Each row below holds a small network's activations on one record, seen along a few directions.
After each row come some of the record's fields: J, U, W, Z, M, C, F, Y.
A field that a record lacks is left out.
Other fields move the rows too, some of them a lot.
In the rows, 500 means zero.
Random noise pushes rows far along 6 fixed directions. That doesn't count. These rows show it; they differ only by the noise:
[464 539 543 319 414 449 489 420 477 431 539 563 467 545 578 465 475 429
 525 710 641 529 395 383 591]
[201 736 856 744 367  82 372 515 635 381 671 747 307 703 675 304 892 722
 625 453 478 715 436 186 687]
[342 510 652 669 378 423 323 649 576 458 546 589 407 545 643 476 537 604
 619 508 631 612 591 485 537]
[571 445 268 366 388 911 403 583 630 599 580 609 593 455 564 568 315 250
 411 477 459 185 728 615 433]
[451 486 476 448 415 507 520 610 605 496 507 607 543 444 653 441 523 550
 499 419 566 542 521 500 490]
[284 594 716 922 441 459 290 735 555 530 562 602 251 635 689 458 604 709
 560 381 485 518 760 476 548]
[515 492 451 496 464 714 541 613 489 563 472 530 404 501 654 502 401 495
 384 495 526 382 635 530 482]
[439 554 522 511 388 566 495 576 612 509 567 648 448 532 655 436 569 506
 445 438 481 455 569 427 523]

[499 388 425 381 594 342 651 556 311 462 321 287 623 317 531 483 472 614
 573 531 578 738 358 522 432]  J=j3, U=u1, W=w6, Z=z2, F=f1, Y=y2
[468 276 248 497 401 559 347 702 718 563 493 552 830 230 430 498 392 529
 612 152 453 596 643 780 386]  J=j3, U=u1, W=w6, Z=z2, F=f1
[531 203 486 620 287 654 471 613 426 471 463 384 416 483 529 608 235 546
 466 471 489 682 752 593 567]  J=j3, U=u1, W=w5, Z=z2, F=f1
[466 364 650 410 412 363 435 549 373 348 440 375 472 418 525 625 475 519
 707 798 865 879 312 362 493]  J=j3, U=u1, W=w2, Z=z2, F=f1
[471 626 642 715 573 481 550 550 313 409 411 306 234 570 527 570 595 527
 451 625 481 575 360 291 540]  J=j1, U=u2, W=w6, Z=z2, F=f1
[612 580 343 155 455 589 477 360 636 445 624 633 702 485 463 474 611 252
 563 666 596 392 272 460 463]  J=j4, U=u1, W=w2, Z=z2, F=f2, Y=y4
[373 513 605 721 505 323 537 646 614 513 540 580 504 544 589 378 666 680
 484 204 453 625 579 568 441]  J=j2, U=u1, W=w5, Z=z1, F=f1, Y=y2
[570 458 685 291 316 516 843 372 340 464 441 491 234 588 561 365 428 618
 206 695 626 672 259 310 578]  J=j3, U=u1, W=w6, Z=z2, F=f1
[544 382 502 598 489 579 704 513 321 404 340 275 458 418 628 615 551 504
 422 499 398 738 467 228 512]  J=j3, U=u2, W=w1, Z=z2, F=f1
[550 461 450 228 521 369 726 363 268 490 419 463 523 496 504 399 380 659
 366 525 494 515 414 415 559]  J=j3, U=u2, W=w6, Z=z2, F=f2
[439 390 611 471 259 297 378 328 532 349 540 523 531 506 444 545 521 435
 695 594 537 746 310 390 617]  J=j3, U=u1, W=w3, Z=z2, F=f2
[562 743 806 411 271 654 572 353 618 377 720 680 191 779 553 442 686 269
 300 753 512 427 338 204 574]  J=j1, U=u2, W=w2, Z=z1, F=f1, Y=y4
[606 514 358 433 384 920 592 416 493 616 682 601 376 676 530 487 414 358
 194 391 129  43 839 448 476]  J=j3, U=u2, W=w5, Z=z2, F=f2, Y=y2
[374 449 667 869 409 305 125 667 682 418 443 539 513 536 532 489 553 653
 778 410 648 711 527 703 471]  J=j4, U=u2, W=w4, Z=z3, F=f2
[558 308 497 374 320 532 406 405 761 389 495 530 655 357 433 560 390 359
 606 508 641 747 290 593 459]  J=j3, U=u1, W=w3, Z=z1, F=f1
[488 345 343 396 473 489 553 656 769 457 443 616 849 170 513 394 619 553
 581 166 550 686 443 635 359]  J=j3, U=u1, W=w6, Z=z3, F=f1, Y=y5
[535 341 415 366 458 493 597 583 599 529 422 535 668 303 502 507 442 496
 430 431 544 569 438 608 403]  J=j3, U=u1, W=w6, Z=z1, M=m1, C=c2, F=f1
[518 350 379 407 574 434 393 478 337 443 399 272 719 330 382 599 357 383
 750 644 612 591 462 511 455]  J=j3, U=u2, W=w6, Z=z2, F=f1, Y=y5
[405 396 492 608 422 466 138 614 587 503 563 599 710 410 440 578 324 507
 709 500 587 427 710 725 421]  J=j3, U=u2, W=w6, Z=z1, M=m1, C=c2, F=f2
[530 418  92 309 694 484 646 527 471 593 490 499 806 340 485 431 429 589
 508 135 197 300 703 668 452]  J=j3, U=u2, W=w5, Z=z2, F=f2, Y=y2
[410 457 460 553 486 381 495 513 747 468 500 631 647 390 490 433 602 591
 613 219 397 654 405 548 508]  J=j3, U=u1, W=w3, Z=z3, F=f1
[572 499 580 452 333 646 408 384 623 387 543 521 452 487 507 521 554 252
 488 631 528 471 432 365 439]  J=j3, U=u2, W=w6, Z=z1, F=f2, Y=y5
[441 598 645 593 304 506 566 546 710 515 615 661 382 659 527 399 665 615
 377 290 424 364 594 515 520]  J=j1, U=u2, W=w5, Z=z3, M=m3, C=c1, F=f2, Y=y2
[558 261 287 356 404 665 653 807 811 471 389 634 850 149 642 515 558 529
 522 123 547 666 482 628 254]  J=j3, U=u2, W=w2, Z=z3, F=f1
[472 519 545 620 707 548 336 395 334 470 430 286 392 538 445 688 444 322
 549 734 496 479 439 439 552]  J=j3, U=u1, W=w1, Z=z1, F=f1
[460 439 534 562 492 701 155 688 438 573 595 537 523 483 499 671 255 403
 662 742 746 280 806 786 406]  J=j3, U=u1, W=w2, Z=z1, M=m1, C=c2, F=f2, Y=y4
[423 324 408 458 476 474 291 662 496 491 495 393 738 321 441 564 379 442
 755 555 689 591 533 677 382]  J=j3, U=u1, W=w6, Z=z2, F=f1, Y=y2
[346 482 741 797 354 306 574 801 679 410 492 613 379 422 723 431 880 826
 559 217 528 952 468 289 453]  J=j3, U=u1, W=w2, Z=z2, F=f1
[422 516 426 459 560 270 390 521 583 428 420 440 712 384 345 563 547 497
 656 439 507 587 399 565 540]  J=j1, U=u2, W=w6, Z=z1, M=m3, C=c1, F=f1
[403 846 692 501 459 231 405 249 520 366 702 641 325 699 398 401 708 492
 507 734 458 440 318 189 730]  J=j1, U=u2, W=w6, Z=z3, M=m2, C=c3, F=f2
[508 488 705 797 454 579 314 473 591 537 453 495 290 646 402 558 414 520
 542 673 655 489 375 674 485]  J=j4, U=u1, W=w3, Z=z3, M=m1, C=c2, F=f1
[514 522 389 473 423 401 453 563 781 466 545 614 777 332 415 453 559 431
 557 302 412 492 425 566 515]  J=j1, U=u2, W=w6, Z=z1, M=m2, C=c2, F=f1
[411 483 593 710 638 202 399 426 359 503 469 371 417 583 429 485 413 733
 679 446 436 644 523 475 607]  J=j3, U=u2, W=w3, Z=z2, F=f1
[393 681 710 903 789 366 391 691 409 584 428 453 207 650 550 418 651 808
 552 489 581 528 530 630 525]  J=j4, U=u1, W=w2, Z=z3, F=f1, Y=y4

Which values does each new row have?
[329 565 269 627 678 280 405 545 629 504 583 601 857 412 480 479 785 549
 663  38  31 465 640 356 546]  J=j3, U=u2, W=w1, Z=z2, F=f1
[470 417 418 673 551 531 391 518 339 558 493 382 361 540 482 582 340 587
 508 440 356 449 761 578 599]  J=j3, U=u1, W=w5, Z=z2, F=f2
[468 453 420 317 430 487 460 440 622 539 715 601 640 511 428 428 482 458
 535 459 477 436 531 554 482]  J=j3, U=u1, W=w5, Z=z2, F=f1, Y=y2
[451 602 284 168 452 414 498 299 695 464 799 725 757 484 438 365 695 350
 554 398 298 333 472 358 561]  J=j3, U=u1, W=w5, Z=z2, F=f2, Y=y2
[612 365 641 319 249 648 605 490 596 387 490 564 432 499 581 560 485 375
 397 640 645 658 335 356 425]  J=j3, U=u2, W=w2, Z=z1, F=f1
[590 358 440 279 308 706 585 586 603 470 466 558 649 300 548 525 484 362
 495 508 671 644 381 509 410]  J=j3, U=u1, W=w2, Z=z2, F=f1
[559 398 471 341 425 330 351 211 404 400 541 457 615 630 278 521 359 372
 582 726 506 567 333 511 716]  J=j4, U=u1, W=w5, Z=z2, F=f1
[364 495 565 549 566  68 489 527 431 356 480 434 604 471 421 423 559 729
 733 404 529 768 372 578 604]  J=j1, U=u2, W=w5, Z=z2, F=f1, Y=y2
[414 496 292 460 688 239 324 544 584 540 548 451 893 242 372 454 640 480
 800 303 462 572 445 561 433]  J=j3, U=u1, W=w6, Z=z2, F=f1, Y=y5
[445 508 393 646 573 332 308 722 620 523 503 492 795 309 426 534 564 603
 767 174 487 627 546 669 434]  J=j1, U=u2, W=w2, Z=z2, F=f1
[520 600 608 614 505 460 560 305 572 545 577 583 288 688 467 412 558 524
 337 368 205 437 462 352 623]  J=j3, U=u1, W=w3, Z=z1, F=f1
[450 682 346 462 712 307 628 529 436 639 565 603 580 528 532 333 664 667
 446 186 139 402 659 397 611]  J=j3, U=u1, W=w2, Z=z2, F=f1
[581 427 425 382 598 538 352 469 334 519 515 370 540 520 415 578 351 426
 547 754 732 399 468 657 506]  J=j4, U=u1, W=w5, Z=z2, F=f2, Y=y4
[579 523 471 497 494 660 703 457 333 587 458 472 345 599 538 427 401 581
 202 429 262 368 628 348 529]  J=j3, U=u2, W=w6, Z=z2, F=f1
[627 312 479 373 378 748 776 585 452 519 418 474 404 413 662 581 401 486
 225 554 580 476 544 499 400]  J=j3, U=u1, W=w5, Z=z1, M=m1, C=c2, F=f2
[518 453 502 513 673 499 650 441 382 535 315 379 386 448 476 492 378 594
 468 501 520 560 344 619 544]  J=j3, U=u1, W=w3, Z=z3, F=f1
[386 605 442 457 650 417 436 438 432 591 640 563 490 551 440 460 487 520
 560 583 444 240 640 584 567]  J=j3, U=u1, W=w5, Z=z3, M=m1, C=c2, F=f2, Y=y2
